[[115 105 139 137 104 138 131 135 136 115 133]
 [142 123 117 120 105 122 110 144 128 118 110]
 [107 112 108 115 106 116 126 124 116 144 130]
 [119 115 121 137 111 136 112 129 140 113 112]
 [123 107 135 140 149 139 114 120 132 107 112]
 [117 119 135 140 104 140 139 145 135 144 142]
 [108 106 109 116 148 116 133 106 126 139 131]
 [137 106 117 108 106 107 112 118 107 135 113]] --> 115

[[119 136 123 122 124 136 146 144 140 120 124 119 143 140]
 [121 108 130 130 126 110 105 113 123 118 129 120 124 107]
 [130 126 126 126 128 126 131 134 139 130 126 130 139 130]
 [142 155 126 118 132 150 153 145 128 146 126 144 125 150]
 [129 134 131 133 128 132 125 117 112 129 132 129 112 124]
 [123 131 121 116 125 131 142 144 144 124 121 123 147 137]
 [138 123 137 139 133 123 113 115 117 138 136 138 114 119]] --> 119

[[129 133 141 145 152 116 123 139]
 [117 123 120 121 148 144 112 112]
 [121 147 132 127 141 153 139 139]
 [138 124 139 109 119 112 126 148]
 [116 122 147 109 139 118 136 113]
 [125 133 127 128 114 111 126  99]
 [119 105 110 121 142 123 140 124]
 [114 150 132 141 116 117 131 111]
 [113 112 110 132 111 117 113 128]
 [141 137 129 124 130 106 151 128]] --> 129

[[126 120 115 113 126 119 146 147 145 137 124]
 [113 118 111 129 105 135 109 126 137 125 124]
 [115 119 109 126 122 146 138 129 153 129 129]
 [143 138 145 128 151 121 148 130 120 133 131]
 [126 119 115 115 110 109 117 146 129 131 119]
 [137 131 130 114 138 111 152 123 141 122 114]
 [140 137 147 128 133 110 118 127 104 127 126]] --> 126

[[120 110 120 110 116 120 104 120 120 119 120 118 110 119 123]
 [138 112 129 114 107 124 117 137 108 134 118 133 119 132 135]
 [121 117 118 117 113 117 103 121 108 119 121 118 105 117 121]
 [117 130 110 126 136 110 122 115 130 114 130 113 126 128 128]
 [120 137 123 137 131 126 122 120 123 121 133 122 118 116 116]
 [125 120 116 119 120 113 115 123 115 121 123 120 119 128 130]] --> 120
---
[[155 149 148 153 105 100]
 [142 116 132 148 122 112]
 [138 122 135 140 124 126]
 [120 149 103 108 131 147]
 [107 157 154 100 154 157]
 [110 126 149 144 141 140]
 [136 145 105 104 153  99]
 [124 114 100 128 133 111]
 [115 148 155 137 114 152]
 [133 132 147 143 115 144]
 [115 142 128 136 139 147]
 [146 143 149 148 109 147]] 146

[[140 129 118 113 116 134 140 110 117 116 144 111 115 142 134]
 [149 132 138 147 142 105 150 130 142 145 149 137 148 150 150]
 [105 108 145 132 147 105 105 124 120 146 105 132 140 105 135]
 [113 124 143 148 142 151 111 146 145 143 110 142 146 114 127]
 [148 110 145 139 147 105 148 136 143 146 143 140 148 148 138]
 [105 110 148 145 148 105 105 125 114 147 105 137 142 105 142]
 [109 145 109 108 110 134 110 131 121 108 107 124 107 110 115]
 [149 126 132 130 138 105 149 141 133 138 149 123 138 149 132]
 [108 113 150 149 150 122 109 124 128 150 108 145 150 108 151]
 [143 141 106 107 106 105 141 119 135 107 138 122 106 143 106]] 143

[[131 151 114 120 118 150 144 117 121 108 139 117]
 [124 148 132 114 130 144 148 109 138 114 133 116]
 [116 118 130 155 132 118 112 153 115 131 115 133]
 [131 117 129 151 116 146 121 149 137 116 114 134]
 [131 151 115 120 122 150 143 122 118 108 139 116]
 [116 143 129 109 133 118 152 112 139 132 128 134]
 [131 116 128 106 123 114 128 119 115 132 139 136]] 131

[[128 129 129 128 127 128 128 128 128 127 128 129 127]
 [128 131 131 127 125 129 130 128 128 125 128 130 124]
 [128 123 129 126 125 127 125 129 128 130 128 127 126]
 [129 115 129 125 123 126 121 130 127 134 129 125 126]
 [128 135 121 133 138 128 131 125 130 127 127 128 137]
 [127 135 136 126 121 131 133 129 126 121 127 132 119]
 [131 106 126 125 124 124 115 131 128 140 130 122 129]
 [127 142 123 133 139 130 135 124 130 123 127 130 136]
 [128 131 127 129 130 128 129 127 128 127 128 128 129]
 [127 134 140 123 116 131 133 130 126 120 127 133 113]
 [128 129 126 129 131 128 128 127 129 128 128 128 131]] 128

[[118 112 114 129 154 117 116]
 [123 117 117 130 154 122 116]
 [133 141 148 118 110 146 134]
 [118 112 114 129 154 117 116]
 [103 110 125 133 128 112 137]
 [120 112 114 129 154 117 115]
 [103 110 125 133 126 111 137]
 [135 141 149 117 109 146 133]
 [146 118 118 124 118 119 113]
 [120 114 115 129 154 118 116]
 [139 113 115 124 120 114 113]] 139
